These are the activations of a small neural network, seen along a few directions. Each row is one input.
In each table, some parts of the input vary, and every possible input appears once, in random order.
Descriptions start from the smaller parts, as in this example, which fits no table here: one of 4 places along a line, together with either a single point or one of 11 places along a line or (one of 3 separate values, together with one of 8 places around a ring).
Shared parts are said once, and a part with two or three values counts as separate values.

Other details of the inputs shift rows strongly along three fixed directions, in all tables alike. That doesn't count.
These rows show it; all are for the same input, with only those details redrawn:
[ -2   2 -20  47  37   8  39  35 -11   1  -7   2 -23]
[  4  -8  18  -2  -9 -21 -19  18  21   3  12  28  17]
[ -5 -16  -2   3   0  -4  -7  16  12  -7  -5  14  -8]
[-23 -24  -4 -20 -11   5 -12 -37 -19 -26 -20  -9  -7]
[ -7 -12  -3   7   4  -3  -1   9   2  -7  -5  10  -6]
[ -2   5 -20  50  40   8  44  30 -18   2  -8  -1 -22]
[-5 -7 -4 16 11 -3  8 12 -3 -4 -4  8 -5]
[ -6   9   1  26  22  -7  31 -22 -42  -1   0  -9  10]

A family of inputs:
row 1: [  4  13   0  20  20  20  52 -23 -53 -13 -14 -30 -21]
row 2: [ -6  -1   4  -3   5   5  18  13  -5   1  -7 -21 -31]
row 3: [-19 -16 -14   8   2   6 -16  16  12  -8  -6   2 -18]
row 4: [-15   5 -15  25   7   2  -4   9  -6  -2   7  -3   0]
row 5: [ 29  37  26  38  14 -12  23  42   2  26  31  11  13]
row 6: [ 21  13  36 -28 -36 -10  -6 -26 -11 -11  11   8  39]
row 7: [ 17  24 -24   6   2  12  22 -49 -44  -6  -5 -14  30]
row 8: [ -5 -11  -9  28  22   1   4  47  19   6  -3  14 -26]
row 9: [-34  -9 -34  15   9  13  -3   3  -8 -12 -10 -23 -25]
row 10: [ 39  21  16  21  25 -20  24   0  -6  32  16  18  26]
row 11: [  9  12 -33  21  14  19   2  -2  -2   7  -1  -9  -6]
row 12: [ -8 -11   9 -20  -8  19   4 -35 -28 -22 -20 -23 -26]
row 13: [ -3 -25 -14 -36 -42  37 -20   5  19 -45 -27  -3 -26]
row 14: [  0  -3  11 -26 -14  17  25 -61 -55 -33 -24 -30  -2]
row 15: [ -9   9  -5  39  34 -13  23  32  -6  18   9  -1  -9]
row 16: [-20 -12   9 -43 -31  10 -27 -33  -5 -23  -9 -23 -14]
row 17: [ -6 -15   1  12  20 -14   2  38  18  11   0  12 -21]
row 18: [-27 -40  -2 -30  -8  -8 -25  11  25  -8 -20   0 -33]
row 19: [-13  18   9   9  -6 -37 -22  14  13  24  33   4  33]
row 20: [ 26   3  -6  -5 -10  -2 -21  13  33  10   9  25  16]
row 21: [ 36   5  20 -18  -3 -18   5 -30  -9  11   2  17  36]
row 22: [ 20  12  17 -10  -3 -16 -17 -31  -3  20  14   9  31]
row 23: [ 19  -5   2  -7  11 -11  -7  13  23  23   3  12  -6]
row 24: [ -5   7 -11 -15  -4  11  -8 -73 -38  -5  -9 -25  13]
row 25: [ 29  -6  18 -14  -1 -15 -21   1  26  22   7  26  12]
row 26: [ 14  17   3  -6  -1 -17 -21  -8  14  25  21   5  27]
row 27: [  0 -17  20  -2   3 -20 -15  13  15   7   3  21   0]
row 28: [ -6  21 -15  29  16  19  27  25 -11   0   4 -25 -26]
row 29: [31 33 22 32  7 -7 28 38  1 16 26 12 14]
row 30: [ 29  10  -9   7  13   5  23 -11 -13   5  -7   7  15]
row 31: [-10 -30 -26 -34  -8  19 -30 -12  24 -10 -25  -9 -35]
row 32: [  0 -38 -16 -36  -8   5 -31  25  53   5 -21   8 -40]
row 33: [ -5 -14 -21  -5 -25  34 -28  44  42 -23  -7   0 -39]
row 34: [-23  -6   0  -7   1   0  10 -66 -54 -21 -15 -23   9]
row 35: [  9  22  19  21   1 -29   2   1  -9  14  28  18  44]
row 36: [ 14  13   2  -1 -30  10 -16  26  23 -11  17  11   8]
row 37: [  5  23 -41  28  22  27  34 -39 -47  -5 -11 -28  -1]
row 38: [-10  -3 -51  12  16  22  -1  22  19   7 -14 -22 -38]
row 39: [  0   8  30 -26 -28 -19 -25  12  23  10  19   0  10]
row 40: [ 24  16 -19  10   9  10  23 -20 -22   1  -7   0  19]
row 41: [-23   5  13 -11 -11 -32 -23 -18  -5  11  17  -8  26]
row 42: [-25 -41  22 -52  10  29  13 -62  -3  -8 -38  -3  -9]
row 43: [-13  13 -24  54  42  -1  30  44  -5  15   6  -9 -19]
row 44: [-20 -23  16 -32 -22 -29 -45  12  37   6   6  14   5]
row 45: [-18   2 -32  13  -1  27   2  49  24  -7  -5 -24 -48]
row 46: [  5  -5  -6   0 -20  -8 -17  24  20 -11   7  28  23]
row 47: [ -2  14  18 -14 -25 -13 -24  24  27   9  22  -2   7]
row 48: [  6  25 -11  42  18  24  32  34 -10   1   5 -15 -23]
row 49: [ 13  13  22   2 -13 -31  -5  -4  -6   5  22  25  54]
row 50: [ -7   4   3  -2 -19 -13 -20 -19  -8  -8  14   8  33]
row 51: [ -6 -25   0   0   7  -3   0  15  10  -8 -13  13 -21]
row 52: [-18 -25 -33 -34 -12  17 -34  -9  28  -6 -23 -17 -33]
row 53: [ -4 -46  -7 -19  -7   7 -11  33  33 -23 -29  24 -32]
row 54: [ -6  14 -11   8 -10  14  -8  31  16  -4  11 -12 -15]
row 55: [ 4 12 66  1 22 -1 47  5  0 25 13 16 24]
row 56: [-12   6  14 -18  -4   4  15 -52 -49 -13  -8 -35  -8]
row 57: [ -4  16  -8  -1  16  -8  16 -44 -33  18  -2 -30   8]
row 58: [  9  22   4 -14 -14 -21 -32 -29   5  22  28   1  43]
row 59: [  3   7  -8   5 -12  25   9  12  -1 -19  -4  -7 -16]
row 60: [-28 -36  64 -47  -4 -16 -10 -31  17   5  -4  29  29]
row 61: [  8  -8 -14 -16  -1  13  -4 -36  -9  -8 -17  -4  -4]
row 62: [ 15  -1  15   9   0 -21   3  29  13   5  10  31  24]
row 63: [ 22  28  18  -9 -37  -4  -3 -13 -13 -12  20   6  46]
The inputs of row 32 and row 18 match in every part but one. If row 40 is changed in the same way as row 32 into row 18, which row does it become? -> row 49
The inputs of row 11 and row 4 match in every part but one. If row 42 is changed in the same way as row 11 into row 4, which row does it become? -> row 60
What do these inputs look like to the network? -> one of 3 separate values, together with either a single point or (one of 4 places along a line, together with one of 5 places along a line)
Change only the choice among 3 separate values in row 48. List by row number the other rows that result. -> row 3, row 24
Change only the choice among 3 separate values in row 38. List by row number the other rows that result. -> row 19, row 45
Change only the place on the line of 5 in row 17. List by row number the other rows that result. -> row 18, row 27, row 51, row 53

A family of inputs:
row 64: [ 13   0 -32   1 -11  29  -6  18  14 -14 -14  -8 -23]
row 65: [  4 -17 -18   1  -1  21   3  14  13 -19 -19  13 -15]
row 66: [-15 -18 -25   3  18  11   7  10   8   1 -22  -6 -35]
row 67: [  7 -16  -5 -12   4  24   6  12  19  -4 -16   4 -27]
row 68: [-21 -15 -15  13   3  18   9  20  -2 -20 -13  -4 -26]
row 69: [ -2  -7 -19 -22 -25  -2 -49  10  37  -2   5   3  -4]
row 70: [-10 -23 -23   4  12   5  -6  14  12  -4 -17   0 -29]
row 71: [ -2 -14  50 -53 -45 -24 -57   3  47   4  19  26  24]
row 72: [ -9   2 -21   3 -16  19 -13  25  13 -15  -1 -15 -26]
row 73: [-28 -17  10 -48 -30 -16 -40 -93 -34 -20  -6 -13  40]
row 74: [ 30  26  51   2  -1 -55 -21  26  40  56  51  43  60]
row 75: [-10  14   4  24  22   2  39  -1 -33   3  -2 -20  -9]
row 76: [ 43  43  21  52  39 -20  56  34 -12  41  30  18  32]
row 77: [-22  20  23  -3  -1 -13  24 -90 -89 -13   2 -39  31]
row 78: [ 22  21   0  36  30   0  47  -2 -34   7   2  -2   8]
What do these inputs look like to the network? -> one of 3 separate values, together with either a single point or one of 4 places along a line
The inputs of row 70 and row 78 match in every part but the choice among 3 separate values. If row 66 is changed in the same way as row 70 into row 78, which row does it become? -> row 76

A family of inputs:
row 79: [-17 -27 -16 -40 -10  11 -24 -49  -1 -14 -26 -11 -17]
row 80: [ 22  -3  -2   8  17  -9 -10  54  55  34  13  28  -2]
row 81: [ -9 -16 -18 -36 -36  20 -40 -13  20 -23 -11 -12 -21]
row 82: [ 14  -4 -12  38  28  22  38  54  10  -5 -12  14 -31]
row 83: [ 24  29  24 -10 -29 -33 -28  -9   2  13  35   9  50]
row 84: [-35  -5   5 -19   0   5   7 -71 -54 -16 -10 -44  -4]
row 85: [  7  34  56  14  -5 -58  -6  -2  -7  29  50  25  76]
row 86: [  6  -3 -19  25  32  38  44  43  10   0 -25  -7 -51]
row 87: [-13 -40 -18 -34 -16   6 -40  -3  33 -18 -20  19  -9]
row 88: [  5   3  -6 -20 -25   8 -30  14  33   1   7   0  -4]
row 89: [-31 -29   5 -43 -21  10 -33 -13  20 -14 -16 -13 -26]
row 90: [  2 -24 -13   7   5  26  13  43  25 -18 -18  18 -30]
row 91: [ -8   6  -8   7  19  -4  16 -64 -56  -3  -9 -17  20]
row 92: [ 11  19 -11  43  39  16  69   6 -46   1 -13 -18 -20]
row 93: [  1   8  28  13  -1 -30 -12  31  17  15  25  23  22]
row 94: [-12 -31 -16 -37 -12   4 -28 -40  -2 -16 -27  -7 -14]
row 95: [  9  26  -7  24  -1  -2   8  -5 -24   1  15  -8  20]
row 96: [ 18   8 -11  25 -12  -2 -14  72  49  10  21  30   5]
row 97: [-14  24 -10  52  46  -1  63  -7 -63   8  -2 -37 -14]
row 98: [ 20  25  50 -16 -16 -26   5 -41 -20  16  24  10  50]
The inputs of row 92 and row 86 match in every part but one. If row 97 is changed in the same way as row 92 into row 86, which row does it become? -> row 89
What do these inputs look like to the network? -> one of 4 separate values, together with one of 5 places along a line
